Each row below holds a small network's activations on one input, seen along a few directions.
In each table, some parts of the input vary, and every possible input appears once, in random order.
Descriptions start from the smaller parts, as in this example, which fits no table here: one of 5 places around a ring, together with either a single point or one of 9 places along a line or (one of 2 separate values, together with one of 6 places along a line).
Shared parts are said once, and a part with two or three values counts as separate values.
(in the rows, 128 means zero)

Other details of the inputs vary at random and push rows far along two fixed directions, the same in every table; ignore that.
These rows show it; all are for the same input, with only those details redrawn:
[ 87 175 168 159 157 101 179  79  64 196 133]
[ 84 147 107  85 153 133 109 174  89  74  75]
[172 110 158 214  27  73 134  62 138 203 188]
[174  82  99 143  18 102  65 153 164  85 133]

Table:
x1: [105 128 120  62 185 152 121 166 137  85  76]
x2: [104 161 170 201 206 173 186  61  83 224 166]
x3: [ 84 133  96  78 172 141 122 148 106  53  99]
x4: [184  75 142 146  29 105  68 173 179  77 139]
x5: [ 78 147 125  84 158 140 101 170 102  67  83]
x6: [170 110 164 214  28  75 131  60 142 201 191]
x7: [121 144  74  89 197 216 102 172 125 107  95]
x8: [222  68  69 157  41 183  46 147 218 116 167]
x9: [111 179 184 138 163 110 188 102  85 213 130]
x10: [103 116 109  87 179 133 129 172 106  72  67]
x11: [104 173 172 142 188 115 203  73 114 198 157]
x12: [189  79  60 113  33 112  80 131 185  94 153]
x13: [ 96 173 149 129 178 117 187  51  98 198 161]
x14: [ 92 184 165 135 159 114 172  77  86 215 139]
x15: [112 171 146 143 180 105 211  81  97 208 146]
x16: [105 126  90 114 196 206 105 175 109  83  97]
x17: [166  82 123 143  24 112  55 147 181  74 144]
x18: [ 85 158 117  60 159 151  98 168 119  88  86]
x19: [189  75 124 146  25  99  76 177 166  85 131]
x20: [ 89 162 152 154 174 105 196  52  76 180 156]
x21: [189  82 167 217  56  75 153  58 159 199 185]
x22: [192  85 127 122  28 115  70 173 191 100 138]
x23: [ 94 116 134  86 187 144 120 165 123  61  77]
x24: [185 106 194 216  38  74 141  82 147 197 189]
x25: [181  92  90 119  19 114  61 152 180 105 136]
x26: [100 152 149  63 166 151 110 190 125  84  84]
x27: [ 99 116 121  86 183 138 124 169 114  66  72]
x28: [109 160 155 201 202 167 191  65  74 228 160]
x29: [ 80 147 119  84 156 137 104 171  98  69  81]
x30: [ 99 141 138  87 161 132 118 196  95  71  75]
x31: [107 127 114  62 183 149 123 168 132  88  74]
x32: [116 145  88  89 201 222  96 168 135 102 101]
x33: [103 128 127  62 187 155 118 164 141  82  79]
x34: [ 90 133  77  78 167 133 129 153  93  61  91]
x35: [ 87 157 111  61 157 148 100 170 114  91  84]
x36: [191  65  85 152  38  96  99 159 182  73 146]
x37: [ 97 116 128  86 185 141 122 167 119  64  75]
x38: [182  97 170 223  55  76 162  57 170 183 210]
x39: [123 144  67  89 194 213 106 173 120 110  91]
x40: [102 151 143  63 164 148 112 192 121  86  82]
x41: [109 127 107  62 181 147 125 169 128  91  71]
x42: [187  65  97 152  41 100  94 156 191  68 152]
x43: [193  75  94 127  45 112  86 154 212  88 157]
x44: [ 86 185 184 135 165 121 166  72  98 208 147]
x45: [100 172 136 129 174 112 192  55  90 203 156]
x46: [ 94 133 111  91 181 135 137 175 118  52  93]
x47: [ 91 161 145 154 173 103 198  54  72 183 153]
x48: [115 178 167 174 210 188 177  55 110 241 171]
x49: [104 143  96  66 181 141 134 176 131  79  94]
x50: [204  49  93 184  42 177  45 149 208  89 173]
x51: [213  49  65 183  35 166  58 156 188 100 159]
x52: [ 87 175 168 159 157 101 179  79  64 196 133]
x53: [ 85 162 165 154 178 111 192  49  85 175 160]
x54: [197  75  81 128  41 107  91 157 203  94 151]
x55: [199  61  93 122  44 113  83 152 199 104 129]
x56: [ 93 141 156  87 166 139 111 191 108  63  82]
x57: [183 108 131 183  46  87 143  39 167 205 212]
x58: [ 91 145  94  53 176 153 115 145 127  72 105]
x59: [187  96 151 223  50  69 168  63 158 191 203]
x60: [106 151 130  64 161 143 117 195 112  92  76]
Q: Changing only one part turns x31 into x27. The same change can be made to x40. Which row results?
A: x4
Q: Changing only one part turns x57 into x20. The same change can be made to x7. Which row results?
A: x28
Q: What is each input in this table made of?
A: one of 2 separate values, together with one of 5 places along a line, together with either a single point or one of 5 places around a ring
Q: Change only the choice among 2 separate values in x54. List by row number the other rows that result.
A: x59
Q: Start at x10 and move only the place on the line of 5, one step at a time. The first step leads to x21. Which rows follow, in order?
A: x27, x37, x23
Q: Start at x36 and move only the place on the ring of 5, one step at a time. The first step leads to x10. Which rows follow, in order?
A: x19, x52, x34
Q: List by row number the other rows that have the choice among 2 separate values and the place on the line of 5 in common with x50.
A: x17, x23, x38, x53, x56
